These are the activations of a small network on made-up records, seen along a few directions, one row for each record.
Records have a field called S. Each example row is followed by its value.
The largest differences between rows may come from other fields.
(in the rows, 500 means zero)
Strong random noise was added to every row along 2 fixed directions; ignore it. To show where, here is one row again and again, with new noise each time:
[477 587 482 633 421 491 503 332 240 410 570 587 591 534 181 238 477 456
 670 587 551 596 513]
[334 530 533 469 613 684 507 506 511 519 589 427 604 477 662 679 399 646
 703 535 480 564 566]
[648 499 535 557 399 484 478 498 641 474 474 592 537 604 595 547 508 413
 482 339 458 531 508]
[480 523 529 521 505 582 494 487 541 490 539 511 574 536 590 583 452 531
 607 457 477 553 537]

[634 451 516 422 439 315 544 537 690 489 439 445 354 491 603 548 574 406
 192 456 476 399 480]	s11
[440 513 534 455 526 481 609 447 509 502 524 390 473 441 506 528 521 502
 441 523 451 508 459]	s14
[471 577 515 546 401 373 504 365 296 387 513 500 420 482 210 264 480 473
 458 616 593 540 499]	s13
[374 514 559 420 546 580 531 550 570 498 538 373 460 454 657 649 407 600
 488 495 476 524 536]	s13
[725 497 458 610 349 430 470 514 537 477 454 665 537 640 477 371 599 324
 484 386 464 517 451]	s6
[299 492 518 410 661 675 478 565 500 557 563 358 560 383 637 652 407 698
 622 606 496 488 557]	s7
[507 427 490 444 539 610 422 590 654 561 497 540 534 522 704 646 497 582
 553 417 498 487 520]	s9
[314 484 477 453 653 743 472 534 428 551 599 463 630 476 629 602 436 679
 785 574 498 574 545]	s5
[636 529 551 526 339 323 520 496 566 398 388 494 329 541 442 421 524 373
 282 417 514 493 470]	s3
[506 535 478 568 438 439 476 430 314 472 518 526 526 472 226 290 514 480
 513 554 555 493 503]	s7
[415 516 475 522 578 636 497 557 438 529 542 489 603 523 569 553 482 544
 682 558 472 539 505]	s6
[752 483 431 645 307 382 436 438 419 458 420 705 546 645 294 233 592 311
 510 355 528 544 441]	s5
[292 551 495 483 622 579 538 519 319 546 575 425 533 407 405 481 468 615
 633 668 568 495 517]	s12
[463 498 568 481 536 568 502 484 554 523 514 463 541 464 585 618 460 553
 512 454 455 513 510]	s2
[513 443 498 420 551 551 441 573 647 496 461 493 478 505 676 618 515 565
 500 461 552 467 512]	s9
[460 495 490 479 525 413 568 516 477 518 499 444 452 473 437 474 492 457
 391 561 495 457 480]	s8
[439 510 557 447 485 491 557 493 517 478 541 418 439 460 517 487 499 534
 468 504 532 522 500]	s1
[357 463 511 430 675 694 544 501 596 597 521 415 548 443 803 830 461 605
 675 467 384 515 553]	s14
[587 486 408 630 515 606 431 415 346 508 495 711 643 600 383 408 503 393
 674 509 443 557 485]	s8
[599 491 438 603 412 368 532 427 387 478 471 614 512 559 275 268 544 338
 455 510 482 511 462]	s8
[500 502 488 520 556 597 489 583 507 550 515 545 592 541 601 591 498 507
 587 474 478 503 497]	s12
[694 435 429 660 486 659 343 469 446 539 474 777 655 671 532 494 522 403
 738 334 448 577 544]	s5
[356 483 489 449 607 650 479 545 491 518 556 454 573 465 554 596 467 646
 659 569 556 495 510]	s9
[460 487 473 524 537 588 465 495 480 531 517 504 597 477 530 526 474 577
 637 496 472 513 527]	s7
[737 425 460 610 487 649 341 493 638 549 457 751 650 650 690 678 524 437
 634 259 389 517 531]	s2
[438 573 547 490 472 361 625 394 364 465 536 396 412 416 278 332 522 451
 380 622 534 500 429]	s10
[551 505 534 512 456 430 589 434 520 483 477 474 463 480 437 431 549 413
 406 473 449 504 445]	s10
[681 472 519 490 433 440 504 648 736 568 435 518 456 538 752 626 564 413
 337 321 477 416 498]	s12
[529 437 464 559 610 783 394 543 534 552 533 646 676 605 702 703 485 554
 785 385 431 558 553]	s1
[390 564 509 504 471 445 551 462 407 467 509 416 428 452 398 457 455 537
 492 537 527 531 498]	s3
[506 506 585 446 461 371 572 492 523 447 483 430 346 480 476 469 524 461
 328 474 581 492 508]	s1
[515 514 564 475 450 342 598 452 534 505 460 388 380 429 450 443 536 434
 307 506 477 468 439]	s14
[454 443 412 584 660 840 340 539 480 567 534 651 724 605 698 740 399 607
 879 441 395 573 599]	s4
[797 459 448 655 340 430 403 533 659 474 393 761 586 710 506 462 533 317
 473 277 440 492 484]	s4
[612 458 491 470 435 340 532 524 635 526 456 522 417 524 518 515 563 403
 269 422 469 429 449]	s11
[681 487 366 664 425 501 445 341 317 481 496 736 626 624 314 309 533 331
 631 455 464 550 498]	s11
[462 490 603 389 577 497 596 569 731 566 482 307 430 411 798 721 463 540
 371 472 444 452 488]	s10
[540 560 553 515 414 358 530 473 507 426 428 455 376 496 429 472 491 452
 360 489 555 485 480]	s3
[257 566 430 531 563 590 464 448 202 462 593 457 565 444 237 351 427 634
 716 736 533 559 533]	s4
[478 544 567 494 453 430 534 435 455 472 512 444 448 447 400 450 474 500
 401 511 524 494 476]	s2
[635 445 489 534 498 602 392 593 718 532 460 665 632 664 717 694 472 480
 566 329 435 509 502]	s13
[549 533 432 598 471 521 478 485 415 517 502 602 589 554 458 411 520 458
 644 506 497 535 490]	s6

Here are new rows. What is S for each?
[466 568 503 519 494 443 551 482 317 447 503 428 450 442 305 308 522 466
 493 671 589 477 511]	s12
[364 503 410 572 673 817 418 503 315 577 586 598 681 529 588 608 463 617
 913 572 453 595 557]	s6
[621 439 479 509 462 434 506 562 624 547 440 557 490 571 609 544 539 383
 381 394 411 481 471]	s8
[640 420 463 549 475 551 421 616 728 546 446 641 585 647 732 677 476 462
 514 286 408 489 562]	s4
[524 484 571 435 524 478 581 529 688 557 462 422 448 464 689 664 533 482
 376 411 415 474 459]	s10
[387 579 534 545 445 377 556 314 169 382 529 403 416 376  89 178 464 497
 464 692 608 530 504]	s2
[580 427 492 458 523 491 516 578 718 577 469 510 520 545 756 686 518 464
 411 382 410 464 494]	s11
[322 456 516 359 668 687 485 624 578 587 562 364 543 454 775 745 420 687
 611 520 514 507 549]	s5
[395 551 534 523 532 463 612 374 328 479 537 419 509 432 288 352 491 475
 540 636 515 534 472]	s10
[413 551 469 468 552 538 533 562 466 534 544 403 518 459 582 553 469 566
 560 575 527 485 510]	s6
[380 516 532 426 604 531 567 527 548 541 517 363 476 398 582 586 456 575
 484 594 469 479 469]	s10
[650 474 490 533 414 468 443 513 549 477 474 635 517 575 446 417 546 425
 452 416 553 483 475]	s9
[493 570 557 490 425 391 553 468 458 401 483 429 374 488 398 448 490 469
 362 537 548 499 484]	s3
[569 507 601 448 468 305 613 497 638 487 414 372 320 437 550 517 523 410
 217 497 510 434 450]	s10
